A small network was shown many inputs. Here are its activations along a few directions, one row for each input.
Each table varies a few parts of the input and shows all the possible inputs, shuffled.
A made-up example of a description, with smaller parts first: line(6) and (point or line(11) or (values(2) and ring(8))).
Shared parts are said once, and a part with two or three values counts as separate values.

Rows:
row 1:  .09 -.26  .08 -.40  .15  .23 -.35 -.27 -.14  .22  .05 -.40 -.12  .22
row 2:  .23 -.08 -.14  .23 -.07 -.43  .24  .04  .17 -.30  .03  .13  .11 -.26
row 3:  .23 -.03 -.09  .35 -.37 -.08  .35  .24  .26 -.11  .00 -.14  .25  .07
row 4: -.17  .62  .35 -.39  .40 -.06  .23 -.61 -.11  .19  .06  .38 -.26  .05
row 5: -.30 -.08 -.12 -.24  .35  .19 -.35 -.54 -.20 -.07  .12 -.07 -.32 -.10
row 6: -.23  .64  .38 -.13  .47 -.03  .39 -.43 -.31  .24 -.08  .50 -.28  .13
row 7:  .06 -.27 -.28  .31 -.23 -.28  .02  .24  .17 -.24 -.03 -.03  .42 -.10
row 8: -.12 -.48  .20 -.43  .03  .28 -.47  .31 -.26  .31 -.12 -.61 -.04  .31
row 9:  .18  .57 -.01  .37 -.06 -.45  .52 -.01  .09 -.11 -.18  .77 -.07 -.29
row 10:  .33  .40 -.09  .13  .03 -.57  .19 -.19  .26 -.27  .20  .51 -.12 -.52
row 11:  .20 -.40 -.37  .29 -.47  .08 -.19  .13  .07 -.42  .05 -.02  .01 -.34
row 12:  .30  .31  .01  .50 -.07 -.11  .62  .16  .28 -.04 -.13  .23  .08 -.03
row 13: -.25  .22 -.07 -.23  .50  .01 -.19 -.37 -.11  .05  .19  .07  .09  .18
row 14: -.15  .56  .10 -.30  .59 -.16 -.06 -.72 -.13  .07  .15  .42 -.24 -.03
row 15: -.38  .04  .22 -.23  .24  .31  .09 -.05 -.08  .24 -.06 -.17  .20  .42
row 16: -.41  .10  .23 -.04  .11  .34  .10  .02 -.16  .37  .09 -.11  .32  .55
row 17:  .52 -.22 -.22  .09 -.25 -.35 -.07 -.08  .09 -.12 -.08  .13  .06 -.33
row 18:  .15 -.22  .10  .40 -.59  .11  .36  .71  .24  .04 -.11 -.22  .41  .30
row 19:  .07  .02 -.10  .49 -.32 -.08  .40  .48  .11 -.09 -.19  .12  .32  .12
row 20: -.48 -.12  .41 -.07 -.07  .47  .19  .43 -.20  .40 -.24 -.43  .18  .60
row 21:  .25 -.32 -.29  .31 -.39 -.11 -.07  .51  .23 -.29  .03 -.25  .46  .10
row 22:  .65  .07 -.07  .06 -.06 -.51  .06 -.42  .03 -.15 -.15  .52 -.23 -.57
row 23:  .35  .55 -.01  .11 -.14 -.52  .42 -.21  .25 -.21  .06  .62 -.08 -.35
row 24: -.42 -.09  .18 -.24  .32  .26 -.14 -.05  .00  .23  .13 -.35  .12  .24
row 25: -.38  .28  .18 -.20  .32  .19  .11 -.26 -.07  .30 -.03 -.02  .03  .22
row 26: -.37 -.52  .16 -.27 -.18  .67 -.42  .07 -.22  .05  .01 -.60 -.14  .13
row 27:  .14  .27 -.19  .32 -.06 -.19  .25  .24  .33 -.03  .15  .13  .06 -.08
row 28: -.43 -.23 -.06 -.24  .08  .45 -.34 -.25 -.13 -.01  .05 -.40 -.33  .08
row 29: -.33 -.10  .27 -.06  .12  .48 -.13  .32 -.11  .31  .21 -.62  .19  .62
row 30: -.07 -.04  .11 -.48  .37  .01 -.33 -.19 -.23  .28 -.04 -.10 -.28  .01
row 31:  .03 -.09 -.49  .17 -.29 -.15 -.15  .04  .24 -.36 -.05  .20 -.24 -.52
row 32: -.30  .29  .31 -.07  .37  .17  .36 -.09 -.27  .25 -.09  .10 -.06  .35
row 33:  .56 -.37 -.29  .12 -.24 -.29 -.21  .34  .02 -.21  .01 -.07  .08 -.13
row 34:  .25 -.22 -.08  .44 -.32  .08  .12  .71  .22 -.11  .11 -.35  .33  .26
row 35: -.43 -.34  .19 -.22  .23  .37 -.32  .31 -.08  .18  .03 -.47  .35  .33
row 36: -.25  .27  .07 -.37  .25  .16 -.36 -.77 -.27 -.04  .13  .38 -.53 -.41
row 37:  .40 -.56 -.20  .04 -.50 -.13 -.33  .70  .09 -.08 -.13 -.32  .17 -.05
row 38:  .23  .13 -.21  .13 -.18 -.22 -.02 -.33  .11 -.36 -.08  .62 -.43 -.81
row 39:  .10  .31  .14 -.53  .45 -.23 -.38 -.56 -.35  .18  .09  .32 -.46 -.17
row 40:  .12 -.61 -.31  .26 -.52  .12 -.17  .39  .20 -.29 -.17 -.39  .00 -.18
Changing only one part turns row 21 into row 40. The same change can be made to row 14. Which row results? -> row 36
Changing only one part turns row 20 into row 29. The same change can be made to row 18. Which row results? -> row 34
What do these inputs look like to the network? -> values(2) and line(4) and line(5)
Change only the line(5) part in row 30. List by row number the other rows that result. -> row 5, row 13, row 25, row 32
Change only the values(2) part in row 1. List by row number the other rows that result. -> row 33
Change only the values(2) part in row 21. List by row number the other rows that result. -> row 35
Change only the line(4) part in row 21. List by row number the other rows that result. -> row 2, row 7, row 10
